Read these off the table that follows. Indices start at 1.
1) Read off the entry at row 1, column 2.
2) Read off the top-right entry.
3) Read off the entry in the bottom-right corner.
4) Read off the entry at row 2, column 2.
5) Read off the largest entry.
6) Read off the minimum.
7) Read off the entry just left of the smallest entry.
8) Read off the entry directly above the largest entry.
[[124 127 130 126 132 127 124 129 132 126]
 [131 114 124 144 115 116 116 112 113 130]
 [138 148 114 124 135 153 139 144 126 121]
 [120 131 128 112 142 129 143 135 139 127]
 [129 114 129 139 116 114 122 113 117 133]
 [126 117 129 135 122 116 123 117 122 131]
 [134 124 136 143 114 124 107 122 123 130]
 [132 115 123 144 115 117 117 112 112 130]
 [136 120 117 144 115 123 125 115 109 130]
 [133 130 123 136 126 133 119 127 123 123]
 [123 118 136 128 124 114 127 120 129 134]]
1) 127
2) 126
3) 134
4) 114
5) 153
6) 107
7) 124
8) 116
